array([[ -7.4,  -2.0, -54.2,   4.0,  -9.0],
       [  2.4,  -8.2,  -0.5, -58.8,  11.2],
       [ 32.7,   9.1,   5.5, -44.0,  18.9]]) ⇒ 9.1

array([[38.9, 34.3, 23.9, 46.4],
       [22.7, 37.7, 52.9, 46.2],
       [33.9, 48.8, 58.4, 25.5]]) ⇒ 48.8

array([[-44.0,  53.4, -15.9, -65.8],
       [ 14.1,  33.3,  51.1, -32.0],
       [-24.5, -48.0, -19.3, -68.5]]) ⇒ -48.0

array([[-12.6,  54.7, -49.2,   3.0],
       [-16.2,  15.0,  39.4,  -5.3],
       [  8.2, -19.2, -23.1,  35.4]]) ⇒ -19.2

array([[-14.4,  10.7,  15.5,  -8.2,   1.7,   1.8,  57.9],
       [ 36.5,  20.9, -13.5,  -5.2,   6.8, -11.4, -19.8],
       [ -7.3,  42.9,  13.5, -27.4, -34.6,  30.2,  -5.7]]) ⇒ 42.9

array([[ 53.4,  54.1,  49.0,  -3.8, -30.9],
       [ 19.2, -12.0,  31.8,  22.0, -27.3],
       [-52.0, -31.2, -58.2, -12.9,  42.2]]) ⇒ -31.2

array([[  9.7, -22.6, -35.6,  28.1],
       [ 19.5, -42.0, -32.6,  27.1],
       [ 26.1, -54.1, -10.4,  20.2]]) ⇒ -54.1
---
array([[1419, 4603, 2381, 9151, 5361, 5130],
       [6037, 4847, 8328, 2213, 4782, 5696],
       [6161, 4889, 9937, 1569, 4892, 6341]]) ans = 9151

array([[6104, 6036, 7091, 6596, 6505],
       [9484, 3559, 2456, 6641, 7253]]) ans = 6596

array([247,  45,  39, 179]) ans = 179

array([-40,  38,   0,   6]) ans = 6

array([  -5, -684, -123, -183,  541]) ans = -183

array([[319, 584, 631, 208, 378, 268],
       [410, 776, 688, 338, 380, 289],
       [296, 465, 581, 177, 398, 291]]) ans = 208

array([[ 787,  -39, -110,  958, -123,  333],
       [-155, -137,  622,  305,  745, -861],
       [-416,  159,   66,  551, -376,  -32]]) ans = 958

array([288,  67, 845, 659, 559, 795]) ans = 659

array([ 47, -34,  27, -32, -21,  30]) ans = -32
---
[0.113, 0.155, -0.097, -0.120, 0.070, 0.053]
0.155

[[-2.7, -13.5, -0.6, 19.8, 5.5],
 [-10.2, -8.0, 5.4, 15.9, -7.2]]
-13.5

[121.84, 76.67, 178.27, -180.42, 51.15, 137.93, -35.22]
76.67

[[107.2, -35.5, 125.5, 103.2, -159.2],
 [93.7, 56.1, 14.5, 95.3, -1.9]]
-35.5

[-0.027, 0.118, 0.045, 0.068, -0.110, -0.070]
0.118

[9.093, 3.032, -4.399, 4.661, -11.760, 6.370, 12.950]
3.032

[-0.228, -0.728, 1.245, 0.301, -1.035, -0.652]
-0.728
---
[[-872 -975  427  358]
 [ 416 -973 -778 -693]
 [ 119  576  -91  -32]] Out: 427

[6125 4329 2852 9543 4750 3774] Out: 6125

[ -7 -47  28 -16   9  36] Out: 28

[6019 7966 2890 3199 6639 8940 7389] Out: 7966

[[55 33 26 32 99]
 [17 43 96 42 22]
 [82 81 34 21 30]] Out: 96

[1 5 7 6 4] Out: 6
---
array([  8.86, -11.38,  13.61,  14.69]) Answer: 13.61
array([ 157.27,  -51.84, -119.19,   30.73,  -17.33]) Answer: -119.19
array([-0.40,  0.46,  1.16,  1.26, -1.67,  0.49]) Answer: 1.16
array([ 0.10, -0.14,  0.04,  0.10,  0.16]) Answer: 0.04
array([-0.43, -1.75, -1.20, -1.16,  0.45,  1.01]) Answer: -1.20
array([ 0.13, -0.18, -0.11,  0.02,  0.08,  0.07,  0.19]) Answer: -0.11
array([-15.917,   7.009,  -6.496,  17.943,   1.553]) Answer: -6.496
array([ 0.065, -0.120, -0.060, -0.023,  0.043,  0.028,  0.195]) Answer: -0.060
array([ 0.572,  0.437,  0.925, -0.910, -1.658,  1.479]) Answer: 0.925
array([ 1.0,  0.6,  1.0, -1.4]) Answer: 1.0
---
[-1.622 -0.307  0.176  1.657] gives 1.657, -1.622

[-0.068  0.102  0.027  0.091 -0.127 -0.164  0.004] gives 0.102, -0.164

[ 1.101 -1.293  1.453 -1.116  0.341  0.950  0.542] gives 1.453, -1.293

[-1.603 -0.045  0.268  1.671  1.185] gives 1.671, -1.603

[-13.582   5.416 -11.624  -2.812  18.307] gives 18.307, -13.582

[[ 0.066  0.060 -0.125  0.048  0.140  0.094]
 [ 0.059  0.062 -0.012  0.050  0.098  0.084]
 [ 0.172  0.066  0.115  0.061 -0.107  0.008]] gives 0.172, -0.125
---
 11   43  -15  -33  -23   -4 ==> 11, -4

122  105  100  122  195   13 ==> 122, 13

-423  -860  -457  -693   598  -721   275 ==> -423, 275

-21   18  -17  -28
 -8   13  -21  -30
 29   17   19    9
==> -21, 9

236  142  200  191
245   71  157   52
==> 236, 52

 12   13   27   -3   16   14
-16  -29   44   22    1    7
 34   15   34   11   35   -8
==> 12, -8
